A small network was shown many inputs. Here are its activations along a few directions, one row for each input.
Each table varies a few parts of the input and shows all the possible inputs, shuffled.
A made-up example of a description, with smaller parts first: one of 4 places along a line, together with either a single point or one of 9 places around a ring or (one of 2 separate values, together with one of 8 places around a ring).
Shared parts are said once, and a part with two or three values counts as separate values.
(in the rows, 128 means zero)

Other details of the inputs shift rows strongly along two fixed directions, in all tables alike. That doesn't count.

A family of inputs:
x1: [ 96 139  95 137 115 116  86 124 112 143 136 149 116 115 125  92]
x2: [ 98 119 115 124 122 161 105 111 144 134 145 159 126 124 135  81]
x3: [116  92 102 119 144 149  90 105 164 128 140 159 117 141 138 121]
x4: [151  91 148  97 159 192 151 109 190 127 141 143 140 164 184 164]
x5: [ 87 137  87 144 167 180  68 112 138 148 133 186 107 114 131 117]
x6: [109 167 114 165 108  84 111 144  86 134 119 120 116  99 100 108]
x7: [102 159 110 151 119 100  96 143  87 139 127 132 109 101 105 108]
x8: [144 110 155  93 130 182 161 112 169 125 147 128 155 162 188 141]
x9: [ 97 122 124 133 116 148 115 116 133 133 141 150 125 125 127  90]
x10: [125 115 118 143 139 134 113 124 139 117 131 142 116 112  88 116]
x11: [108 149 126 151 110  99 123 142  85 125 123 124 113  88  64  83]
x12: [124 112 119 133 150 171 110 114 161 123 142 158 121 126 134 139]
x13: [184 126 190 102 116 120 214 142 127 106 121  70 161 146 135 172]
x14: [183 131 192 110 106 110 222 142 130 104 119  63 164 148 135 175]
x15: [151 144 148 138  93  57 171 149  87 113 111  76 132 118  80 128]
x16: [123 136  95 155 131  86  90 135 107 125 117 129 101 100  78 130]
x17: [188 112 174  92 105  93 206 135 137 108 117  67 160 160 140 159]
x18: [113 100 121  91 132 161 105 112 157 143 147 152 140 168 195 130]
x19: [165 138 149 152 122  62 177 158  93 105  98  78 120  91  40 136]
x20: [ 91 161 110 160 120 139  95 130 112 142 133 158 119 103 131  96]
x21: [ 73 135  84 139 126 131  54 118 110 152 145 173 101 114 126  81]
x22: [154 122 126 117 154 126 134 129 133 126 111 113 130 143 132 174]
x23: [139  84 158  78 131 184 156 108 175 124 145 134 157 175 189 136]
x24: [148 120 139 114 107 110 148 130 132 129 123 106 143 151 152 140]
x25: [156 171 149 153  96  46 170 164  72 116 102  65 132 107  83 150]
x26: [121 111 108 125 148 129 108 113 128 125 121 135 115 129 102 121]
x27: [161  94 159  83 116 131 173 124 148 120 133 105 153 172 166 148]
x28: [127  84 128  79 131 184 117  99 188 144 153 153 151 195 228 146]
x29: [162 179 163 156 101  63 184 166  78 113 101  71 138 102  85 151]
x30: [ 81 129 100 140 117 117  84 122 103 137 139 155 109 109 109  71]
x31: [ 84 161 112 152 130 139  90 134 103 141 135 158 116  99 123  97]
x32: [110 165 128 170 106 106 130 137  88 123 123 120 120  84  83  95]
x33: [158 148 146 126 111  89 162 148 110 123 116  86 143 130 129 151]
x34: [127  94 123 111 159 177 121 106 159 124 131 149 131 144 127 126]
x35: [164 128 149 129 147 131 171 132 124 111 113 101 136 126  97 166]
x36: [179 105 142 100 147 111 162 128 142 118 106  90 142 159 132 187]
x37: [ 90 128  77 147 145 119  61 121 122 148 127 162  89 105 108 103]
x38: [147  97 126  96 159 167 126 118 179 139 132 138 134 167 195 175]
x39: [ 83 153 106 145 133 156  80 127 115 146 143 173 112 106 138  95]
x40: [ 73 145  92 143 131 137  65 126 109 148 143 165 109 113 139  93]
x41: [ 93 132 114 151 110 135 104 120 115 131 134 152 121 104 107  71]
x42: [ 85 161 118 162 119 121 107 134  85 127 133 140 110  81  84  83]
x43: [169 178 160 150 106  67 184 167  82 113 101  74 140  98  87 146]
x44: [134  91 121 106 144 142 123 114 164 129 129 137 122 150 145 134]
x45: [143 131 128 133 149 147 125 131 155 124 125 146 128 129 142 164]
x46: [142 102 135 101 164 194 130 115 192 140 138 159 138 166 203 169]
x47: [146 117 144 121 103 103 155 128 122 121 124 104 141 142 131 123]
x48: [142 117 114 123 148 139 111 125 154 130 127 140 125 140 151 167]
Each input here is: one of 6 places around a ring, together with either one of 3 separate values or one of 5 places around a ring.
The inputs of x27 and x39 match in every part but the place on the ring of 6. If x15 is changed in the same way as x27 into x39, which row does it become?
Answer: x29
The inputs of x13 and x11 match in every part but the place on the ring of 6. If x35 is changed in the same way as x13 into x11, which row does it become?
Answer: x34
Start at x8 and move only the place on the ring of 5, one step at a time. The first step leads to x32. Which rows follow, in order?
Answer: x14, x42, x13
Which other rows does x18 become when the place on the ring of 5 takes its other values? List them by row number.
Answer: x1, x21, x24, x28
Start at x38 and move only the place on the ring of 6, one step at a time. The first step leads to x37. Which rows follow, in order?
Answer: x44, x19, x4, x46
Which other rows agree with x7 in the place on the ring of 6? List them by row number.
Answer: x6, x22, x25, x33, x38, x40, x48
